These are the activations of a small neural network, seen along a few directions. Each row is one input.
Each table varies a few parts of the input and shows all the possible inputs, shuffled.
A made-up example of a description, with smaller parts first: one of 2 separate values, together with either a single point or one of 9 places around a ring or (one of 5 places around a ring, together with one of 6 places along a line).
Shared parts are said once, and a part with two or three values counts as separate values.
(in the rows, 128 means zero)

Other details of the inputs vary at random and push rows far along two fixed directions, the same in every table; ignore that.
To show where, the next rows are all for the same input, with only those details redrawn:
105 119 91 152 158 43 77 94 143 176 117 116 130
117 132 117 104 103 198 130 171 110 122 164 128 165
117 131 119 104 102 198 130 170 113 122 162 127 167
99 142 87 142 125 98 71 112 102 190 138 50 162
126 99 123 121 158 115 134 146 165 102 127 221 120
110 113 100 146 157 61 90 105 149 161 118 137 132
125 109 119 114 142 141 134 153 149 108 140 194 133

Rows:
r1: 177 121 128 129 89 176 167 159 108 93 154 83 137
r2: 177 126 159 130 102 179 128 156 118 112 154 71 126
r3: 145 112 118 151 170 131 135 142 169 99 131 216 122
r4: 141 110 127 131 133 76 138 86 121 121 90 169 95
r5: 119 169 139 137 127 67 101 97 146 137 87 119 102
r6: 114 110 100 141 163 60 96 108 156 150 118 158 122
r7: 139 101 167 119 134 127 132 118 153 91 89 202 73
r8: 146 121 150 123 137 142 169 115 120 67 131 150 122
r9: 163 120 150 124 112 188 175 168 116 131 153 84 131
r10: 98 138 126 140 116 103 113 92 85 203 104 52 113
r11: 111 177 152 101 84 185 176 161 110 129 131 118 143
r12: 119 150 141 146 133 110 80 75 108 146 125 24 118
r13: 127 177 128 115 79 133 151 124 105 119 119 105 152
r14: 114 140 152 123 137 168 155 116 105 137 138 71 131
What is each input in this table made of?
> either one of 2 separate values or (one of 3 separate values, together with one of 4 places along a line)
Which of the alternatives is r3?
> one of 2 separate values
Which other rows belong to the same alternative as r3? List them by row number.
> r6

Rows:
r15: 151 116 155 128 128 165 137 147 136 110 138 131 114
r16: 112 136 145 101 116 164 158 141 116 123 124 163 129
r17: 136 112 102 126 127 147 139 173 143 111 160 172 167
r18: 131 161 116 138 109 112 98 110 118 127 134 72 151
r19: 129 135 135 144 130 132 88 108 111 132 141 57 134
r20: 108 135 143 104 115 159 152 145 123 121 122 154 124
r21: 142 109 148 120 131 163 156 147 128 113 139 123 114
r22: 141 118 116 146 159 38 146 111 162 121 98 173 95
r23: 116 142 147 110 113 163 133 143 132 120 120 157 127
r24: 127 126 124 145 129 132 128 109 100 165 134 51 130
r25: 96 159 128 125 114 131 83 106 111 142 121 79 148
r26: 113 113 127 133 157 59 99 89 158 126 85 192 91
r27: 148 136 132 111 110 147 174 147 125 104 134 152 136
r28: 100 104 95 134 177 67 95 115 166 153 120 199 121
r29: 141 106 130 147 143 100 96 101 128 132 120 107 105
r30: 149 108 151 116 132 168 165 143 121 114 139 136 118
r31: 140 90 115 126 151 173 125 169 138 118 164 152 145
r32: 140 130 112 143 121 79 109 109 133 124 114 122 124
r33: 152 143 137 122 104 148 148 152 138 103 133 147 132
r34: 92 154 122 127 113 132 123 108 98 171 120 83 140
r35: 126 154 107 142 109 111 136 116 102 158 127 67 145
What is each input in this table made of?
> one of 3 separate values, together with either a single point or one of 6 places along a line
Changing only the choice among 3 separate values turns r22 into r21. The same change can be made to r32. Which row results?
> r29
A walk changes only the place on the line of 6. It starts at r34 and steps to r16. List the rest of the walk in order.
> r20, r23, r26, r25

Rows:
r36: 149 145 159 114 115 164 195 140 125 86 134 146 108
r37: 129 127 90 131 112 156 118 159 131 159 177 96 188
r38: 120 137 144 136 135 112 117 104 125 167 114 102 89
r39: 106 121 149 95 136 176 151 123 119 104 123 176 132
r40: 171 127 137 137 105 183 159 152 124 106 174 66 161
r41: 130 123 158 111 97 182 138 156 143 93 116 154 104
r42: 94 122 154 106 133 174 152 133 121 98 130 175 129
r43: 128 129 96 136 131 46 105 110 156 132 97 207 129
r44: 100 126 130 109 111 157 173 163 126 125 128 188 146
r45: 128 88 105 162 202 89 101 110 161 110 123 185 112
r46: 122 125 124 136 152 63 86 83 151 106 98 195 112
r47: 152 171 125 137 65 132 116 105 80 131 133 38 156
r48: 146 142 173 104 120 184 146 163 139 104 122 157 109
r49: 115 154 156 99 137 173 132 149 137 89 130 172 139
r50: 141 130 128 147 132 49 140 96 161 97 88 141 87
r51: 117 125 166 111 95 206 153 148 99 133 132 105 123
r52: 132 110 152 119 138 133 141 106 125 144 101 147 91
r53: 140 190 139 131 93 137 132 125 91 143 133 19 150
r54: 96 177 84 149 137 33 75 102 125 209 103 73 148
r55: 158 102 148 131 123 194 129 160 141 124 166 112 135
r56: 85 150 122 133 151 93 95 85 119 162 122 104 120
r57: 85 145 82 144 134 40 95 76 104 223 98 75 146
r58: 134 89 91 120 159 67 118 148 156 134 138 183 126
r59: 80 167 76 141 87 81 77 116 112 192 114 47 167
r60: 142 129 160 118 111 162 199 138 116 85 124 146 112
r61: 175 95 112 176 183 66 146 110 155 101 114 163 93
r62: 139 107 88 136 139 163 142 174 137 120 154 182 152
r63: 133 157 133 130 65 164 78 117 80 164 131 37 149
r64: 120 103 129 99 133 176 112 159 115 101 169 116 152
r65: 87 172 101 123 95 132 119 133 95 193 143 67 164
r66: 97 123 123 135 157 67 96 96 167 104 93 181 99
r67: 155 80 123 168 181 106 112 126 153 128 117 164 89
r68: 171 107 140 112 112 159 161 163 112 89 161 94 135
r69: 157 79 153 103 129 174 135 176 133 102 152 144 110
r70: 150 120 138 135 156 67 170 81 135 118 89 155 86
r71: 123 116 117 138 147 148 95 124 137 133 168 100 158
Changing only one part turns r71 into r40. The same change can be made to r66. Which row results?
> r50
What is each input in this table made of?
> one of 4 places along a line, together with either one of 3 separate values or one of 6 places along a line
Which other rows does r68 become when the choice among 3 separate values takes its other values? List them by row number.
> r40, r61
Which other rows does r71 become when the choice among 3 separate values takes its other values? List them by row number.
> r45, r64

Rows:
r72: 123 130 148 114 102 175 132 138 114 120 133 108 130
r73: 129 138 144 105 95 184 153 153 115 122 141 127 144
r74: 111 158 115 139 113 123 101 109 102 177 124 63 148
r75: 123 145 134 127 125 142 135 122 117 119 135 112 135
r76: 158 117 152 109 108 207 155 172 119 92 155 120 134
r77: 118 133 112 142 140 78 102 115 141 146 118 127 118
r78: 123 138 116 127 113 124 130 138 124 132 132 126 139
r79: 115 149 110 141 125 73 100 95 120 174 107 92 131
r80: 116 158 132 121 103 153 113 126 101 136 141 62 149
r81: 130 117 130 136 146 70 128 98 146 116 98 175 94
r82: 129 128 143 118 136 135 140 131 129 114 128 128 118
r83: 154 106 141 136 145 116 131 129 153 108 126 146 104
r84: 125 119 125 134 141 103 125 130 152 131 121 150 114
r85: 138 112 138 116 136 168 171 166 142 96 137 190 122
r86: 136 113 151 114 127 175 165 146 125 95 127 170 115
r87: 149 125 132 137 126 150 137 136 129 112 134 126 132
r88: 162 119 146 107 101 202 170 170 113 90 155 127 139
r89: 123 138 125 115 93 173 145 157 113 131 148 106 154
r90: 118 148 117 137 129 84 116 98 121 145 112 94 133
r91: 118 126 116 155 154 59 104 80 136 149 92 131 103
r92: 135 127 143 110 127 143 163 137 126 101 130 147 124
r93: 129 128 138 125 140 137 149 126 124 117 130 129 123
r94: 131 128 139 121 140 117 132 130 152 116 110 183 110
r95: 119 118 104 134 145 87 104 117 138 138 129 149 134
r96: 117 110 115 133 151 100 101 122 147 140 131 143 127
r97: 164 95 141 136 161 123 158 135 154 92 126 183 96
r98: 120 138 138 125 125 130 124 121 124 130 130 95 129
r99: 123 129 132 139 149 99 133 104 137 130 120 126 116
r100: 130 114 138 127 132 105 141 112 140 116 109 162 104
r101: 135 138 103 160 130 61 92 89 117 170 115 56 131
r102: 108 128 93 149 147 88 84 104 126 168 127 103 147
r103: 115 132 113 123 115 171 111 144 108 137 157 104 165
r104: 119 144 139 117 96 168 117 133 103 125 133 92 137
r105: 116 150 125 132 120 109 96 111 116 161 122 86 130
r106: 161 96 143 138 157 124 155 132 163 89 127 188 97
r107: 142 92 142 128 166 73 156 111 165 94 92 229 74
r108: 115 155 108 125 89 150 122 143 102 153 138 76 164
r109: 117 158 126 126 101 161 116 127 96 157 141 72 152
r110: 125 134 137 125 121 152 136 130 122 140 133 120 132
r111: 124 107 123 123 141 154 132 144 139 117 146 163 140
r112: 159 97 131 145 161 68 140 110 167 107 112 178 90
r113: 127 132 134 126 130 141 135 129 117 144 128 118 127
r114: 145 109 149 109 143 131 171 146 153 95 117 219 101
r115: 120 143 135 124 100 172 127 128 97 129 135 93 141
r116: 127 114 134 100 116 203 138 175 120 107 160 145 153
r117: 119 128 114 148 142 48 105 82 134 149 89 129 106
r118: 129 129 136 109 107 187 148 172 120 116 148 127 141
r119: 130 146 112 153 116 101 82 105 106 170 128 30 143
r120: 113 119 100 145 161 61 82 104 149 152 114 142 125
r121: 114 143 125 134 114 118 99 108 112 148 113 85 129
r122: 134 120 142 121 144 105 156 120 151 99 117 175 108
r123: 126 112 128 149 179 25 105 85 173 149 89 173 78
r124: 105 156 99 144 111 101 84 115 109 181 125 50 151
r125: 121 127 126 108 113 183 120 161 121 113 156 139 156
r126: 134 125 148 109 125 160 145 150 131 117 130 152 119
r127: 149 130 136 131 111 176 138 145 114 111 151 103 140
r128: 129 114 129 99 111 198 150 174 116 105 160 153 158
r129: 122 144 123 122 102 179 137 154 110 128 150 110 154
r130: 141 99 158 113 147 139 159 141 153 81 112 211 89
r131: 123 105 113 130 150 96 119 124 149 129 129 168 128
r132: 114 161 127 126 103 166 126 126 95 140 140 62 160
r133: 120 123 110 120 124 137 120 141 129 126 138 149 153
r134: 122 148 128 125 117 118 129 115 114 127 128 101 136
r135: 125 114 125 112 126 191 139 162 117 118 158 139 155
r136: 120 131 118 138 126 129 128 131 127 147 134 110 136
r137: 140 114 136 108 124 160 173 168 141 93 135 192 124
r138: 132 102 140 140 164 86 140 102 160 110 100 195 84
r139: 115 142 118 147 152 53 95 86 137 151 101 102 114
r140: 146 130 134 134 121 137 116 132 125 119 138 101 128
r141: 106 154 95 151 117 102 93 110 106 184 126 52 153
r142: 123 146 125 124 113 119 121 120 117 145 125 113 133
r143: 149 123 121 147 137 83 119 109 135 129 123 117 116
What is each input in this table made of?
> one of 3 separate values, together with one of 4 places along a line, together with either a single point or one of 5 places along a line
Changing only the choice among 3 separate values turns r82 into r93. The same change can be made to r118. Which row results?
> r85
Changing only the choice among 3 separate values turns r108 into r141. The same change can be made to r133. Which row results?
> r102
Which other rows does r87 become when the place on the line of 4 takes its other values? List them by row number.
> r97, r106, r127
Which other rows does r73 become when the place on the line of 5 takes its other values? List them by row number.
> r89, r100, r122, r131
Which other rows does r140 become when the choice among 3 separate values takes its other values? List them by row number.
> r127, r143
